Each row below holds a small network's activations on one input, seen along a few directions.
Each table varies a few parts of the input and shows all the possible inputs, shuffled.
Descriptions start from the smaller parts, as in this example, which fits no table here: ring(8) and (point or line(9) or (values(3) and line(6))).
Shared parts are said once, and a part with two or three values counts as separate values.

Other details of the inputs vary at random and push rows far along two fixed directions, the same in every table; ignore that.

A family of inputs:
row 1: [  5.2  16.5  36.8  60.4  65.0  38.5  17.9 -30.0   6.6  49.2 -19.5  29.7]
row 2: [  0.9 -32.1 -46.1 -13.1  22.6   0.1  28.3  42.8  57.6 -41.9  14.7 -47.1]
row 3: [  2.2   7.4 -11.2 -15.2 -34.0 -13.6 -10.0  13.6  -9.6 -10.3  18.0  -1.1]
row 4: [ -6.1  -4.3  21.5  18.3  -6.0  13.3  -4.1 -20.9 -28.4  24.0  -8.6  40.4]
row 5: [-14.2  -0.3 -38.2 -31.5   4.3  -1.4   8.1  11.9  31.7 -53.1   6.9 -58.0]
row 6: [ 25.8 -23.0 -37.3 -17.4  13.0  -0.3  29.8  40.6  53.1 -40.5   5.7 -55.0]
row 7: [ 19.6  14.4  28.6  16.3  -4.0   5.5 -12.1 -22.4 -25.7  39.7 -20.5  30.4]
row 8: [ -7.0 -15.7 -15.3  -8.5 -29.3   1.0   2.6   7.2 -13.7 -13.6  13.8   5.4]
row 9: [-31.8  -6.7   7.1 -24.3 -71.3 -30.0 -24.9   4.9 -45.0 -14.2  20.1  38.9]
row 10: [ -6.8  22.4   6.7  19.7  42.3  28.0   4.2 -47.7  -9.4  18.7 -12.4 -14.3]
row 11: [  4.9   1.5  30.0  11.0  -7.0   4.5 -14.2 -16.1 -26.5  27.4 -19.4  38.2]
row 12: [ 22.9  17.8  10.8  42.4  48.2  15.4  27.5 -11.7  22.8  25.5  -8.0 -12.3]
row 13: [-13.7 -18.7   0.2 -17.7 -17.0  -5.7  -4.1  13.3  -8.3 -14.6  13.0   9.6]
row 14: [ 10.4 -10.9   5.5   3.7  31.5  -5.0  20.6  26.1  44.1 -17.0 -11.6 -22.1]
row 15: [-11.8  14.2  17.1  30.0  -8.5   5.5   1.3 -24.4 -32.2  26.9   8.6  31.1]
row 16: [-14.4   0.6 -33.2 -17.4  12.9   1.1  -0.6 -10.0  17.7 -25.2  -3.1 -38.8]
row 17: [ 28.4  19.2  22.4  31.5  50.3  17.0  12.6  -4.3  27.1  30.6 -21.2  -4.0]
row 18: [  0.9  12.0   9.8  38.8  31.8  26.0  15.6 -14.7   1.5  25.3   1.9  11.7]
row 19: [  3.0   1.9  -6.2 -18.7 -34.7 -13.2 -13.3   4.7 -24.1  -2.3  19.0   2.9]
row 20: [ 15.9  -5.3  21.7  16.5  48.5  14.6  11.9   2.8  23.4  14.9 -17.2  -3.5]
row 21: [  9.8 -33.0 -26.3 -25.6  24.8 -12.6  14.3  50.9  64.9 -41.4  -5.8 -41.3]
row 22: [ 23.8  24.5  18.4  58.2  59.7  28.5  10.7 -36.8   3.5  62.6 -18.6  15.4]
row 23: [ 21.8 -21.0 -29.5 -26.5  17.8 -15.7  12.6  47.6  61.4 -32.9  -4.2 -47.3]
row 24: [-31.2 -13.9  -4.5 -30.4 -66.9 -26.6 -35.3   4.8 -44.1  -7.3  16.6  43.6]
row 25: [ -7.3  -1.0  11.7 -18.3 -30.9 -16.6 -21.0  14.9 -13.0  -7.5   1.4  20.5]
row 26: [-17.3  21.5  -3.4   4.2   6.4   3.4   0.6 -32.5  -9.6  -5.3  -4.6 -17.4]
row 27: [-25.2  -7.7  -7.1 -28.5 -69.0 -17.7 -25.4   1.5 -54.4  -9.6  32.2  28.0]
row 28: [  3.1  13.9  18.9  -7.6 -36.9 -24.2 -18.7  -1.1 -25.2  11.2  -0.6  20.4]
row 29: [  7.6  -0.2   6.4 -27.4 -31.8 -19.5 -19.4  12.0 -16.4  -1.6   5.0   5.2]
row 30: [-19.1   6.0 -15.8 -22.9 -31.5  -0.3 -15.7 -26.6 -29.5 -17.6  -1.6  -9.1]
Description of these inputs: values(5) and (point or ring(5)).
Q: Which other rows agree with row 26 in the values(5) part? List them by row number.
A: row 9, row 12, row 14, row 15, row 28
Q: Start at row 6 and move only the ring(5) part, one step at a time. The first step leads to row 8. Which rows follow, in order?
A: row 4, row 11, row 7
Q: Change only the values(5) part in row 16. List by row number the other rows that result.
A: row 5, row 10, row 26, row 30

A family of inputs:
row 31: [ 18.8 -34.3 -40.2 -33.7   2.1 -18.4  20.9  71.1  68.1 -56.9  11.4 -49.9]
row 32: [ -5.2   2.4  21.3   3.2  -8.1   0.0  -8.0  -2.8 -10.8  10.6  -8.1  14.8]
row 33: [  3.6  -6.5  -0.3 -16.4 -29.3 -24.5 -11.2  23.6  -6.3  -4.9  11.6  12.7]
row 34: [  1.5  -0.6  17.6  -0.9   2.2   5.8  -8.0  -7.2 -11.9  15.0  -7.6  22.4]
row 35: [-10.2  18.1   0.1   0.9  -5.2  -2.0 -13.2 -29.3 -21.1  10.0   1.1   3.2]
row 36: [ -6.8  19.6  21.0  34.8  21.1  19.1   5.9 -29.6 -21.6  28.9  -5.3  17.0]
row 37: [ -7.5 -15.8  -1.4 -25.0 -37.4 -18.9 -11.6  14.1 -12.3 -17.3   1.0   9.7]
row 38: [  4.2 -23.5 -50.8 -45.0   8.5  -6.5  18.7  39.2  55.0 -66.8  13.5 -76.3]
row 39: [ 11.4   2.0  15.8   2.7 -11.3  -1.7  -8.0   6.4 -18.2  23.5   0.5  23.2]
row 40: [ -7.4  12.4   7.5  25.9  12.5  17.9  -1.0 -27.9 -16.7  24.4  -2.9  22.1]
row 41: [-11.6  -4.3  -8.4  -3.3 -23.3  -3.4  -3.2  -6.4 -20.4  -6.4   9.4   6.4]
row 42: [ -5.0  -1.0  19.0   3.3  -2.5  -7.2 -11.6  -8.7  -9.0  11.3  -4.1  23.7]
row 43: [-19.2 -22.6 -19.7 -51.4 -64.8 -35.8 -25.6  37.7 -12.9 -40.9  13.0   3.1]
row 44: [ 19.8  -2.9  -2.3  42.3  96.6  43.4  48.3  -3.7  55.8  11.4 -14.0 -39.2]
row 45: [ 16.5   7.6  23.5  23.9   4.4   5.6   3.7  -9.8 -11.5  35.2 -10.9  29.2]
row 46: [-13.8  13.1  -6.1 -16.4 -30.8  -9.0 -16.1 -14.9 -19.8 -14.5   8.9  -6.5]
row 47: [-16.1   2.5  -3.8  -1.4 -13.1  -5.0  -6.3  -8.5 -18.4   0.2  11.8  10.2]
row 48: [  6.3   5.2  13.9  -3.2 -21.8 -10.5  -5.5  12.7 -11.1   6.4   3.3  18.6]
row 49: [ 20.2  11.5 -10.9  39.5  93.3  40.4  38.3 -16.5  60.7  10.7 -25.0 -46.8]
row 50: [  0.6  17.1   4.0  20.1   6.8  10.6  -6.2 -39.4 -17.7  20.2  -7.5   2.5]
Q: What do these inputs look like to the network?
A: line(4) and values(5)
Q: Change only the line(4) part in row 48. List by row number the other rows that result.
A: row 32, row 36, row 46
Q: Change only the values(5) part in row 34. List by row number the other rows that result.
A: row 32, row 37, row 42, row 43
